Each row below is a small network's average activation on inputs in which a field has the value named, seen along a few directions.
Related values have similar rows: they may be neighbours, one step apart, or belong to one group.
(in the rows, 500 means zero)
Random noise pushes rows far along 3 fixed directions. That doesn't count. These rows show it; they differ only by the noise:
[442 398 323 468 634 494 760 443 826 652 380 500 666 365 441]
[563 361 440 469 394 599 607 356 658 574 455 415 531 499 412]
[574 440 451 535 401 567 602 359 564 520 561 446 473 556 439]
[466 676 509 630 382 636 375 661 137 409 715 440 228 771 365]
[474 417 368 485 553 532 688 441 720 610 432 475 592 436 428]


Values of K:
k4: [445 713 651 548 554 401 301 606 358 467 576 423 322 527 517]
k3: [451 587 352 673 506 416 558 459 473 440 600 593 584 427 602]
k9: [507 703 615 665 561 233 411 579 344 436 743 513 378 564 579]
k8: [442 611 442 532 574 554 635 480 400 454 562 613 446 590 503]
k12: [366 527 439 497 528 539 597 596 495 558 539 489 501 528 441]
k10: [573 476 386 511 393 574 490 485 467 425 461 544 556 559 616]
k6: [654 471 534 619 169 547 378 431 352 429 596 497 407 746 570]
k2: [395 431 548 326 557 445 356 543 604 547 209 539 624 362 555]
k5: [488 465 623 359 646 518 443 501 583 544 289 514 630 302 509]
k13: [591 620 582 545 667 307 426 535 356 290 661 617 461 574 639]
k11: [407 774 599 657 869 231 544 699 396 483 764 584 479 444 583]
k7: [661 500 430 629 535 440 679 360 464 464 703 596 487 516 553]
k1: [586 423 653 404 396 483 451 304 439 352 577 599 424 461 612]
The values of K form 3 separate groups.
Which other values are in the same group as k3? Give them in the order they are listed.
Answer: k8, k12, k10, k6, k7
Which other values are in the same group as k11? Give them in the order they are listed.
Answer: k4, k9

Values of L:
l10: [230 448 229 432 535 634 577 720 543 551 282 546 542 500 385]
l9: [294 713 475 623 706 563 509 909 359 624 581 455 396 542 400]
l8: [519 406 513 526 468 424 432 641 454 465 419 614 487 516 620]
l6: [668 524 638 567 340 557 420 610 361 514 749 376 347 706 435]
l1: [435 457 384 410 651 364 549 578 658 484 321 659 721 299 713]
l12: [446 764 596 588 403 383 169 651 280 417 612 443 355 543 575]
l13: [674 555 352 667 307 663 490 386 273 355 688 528 490 668 472]
l3: [246 862 267 748 737 473 623 726 234 422 646 607 404 674 518]
l4: [390 790 599 516 819 453 537 465 393 273 683 689 452 584 562]
l2: [288 418 541 245 850 394 690 547 804 777 185 578 659 178 407]
l7: [509 438 434 365 772 496 730 509 614 509 358 635 589 196 510]
l5: [324 628 519 487 472 535 393 794 381 615 533 283 351 687 210]
l11: [451 335 492 518 655 281 473 423 804 642 362 470 723 300 560]
The values of L form 3 separate groups.
Which other values are in the same group as l4? Give them in the order they are listed.
Answer: l2, l7
Which other values are in the same group as l5? Give them in the order they are listed.
Answer: l10, l9, l6, l13, l3
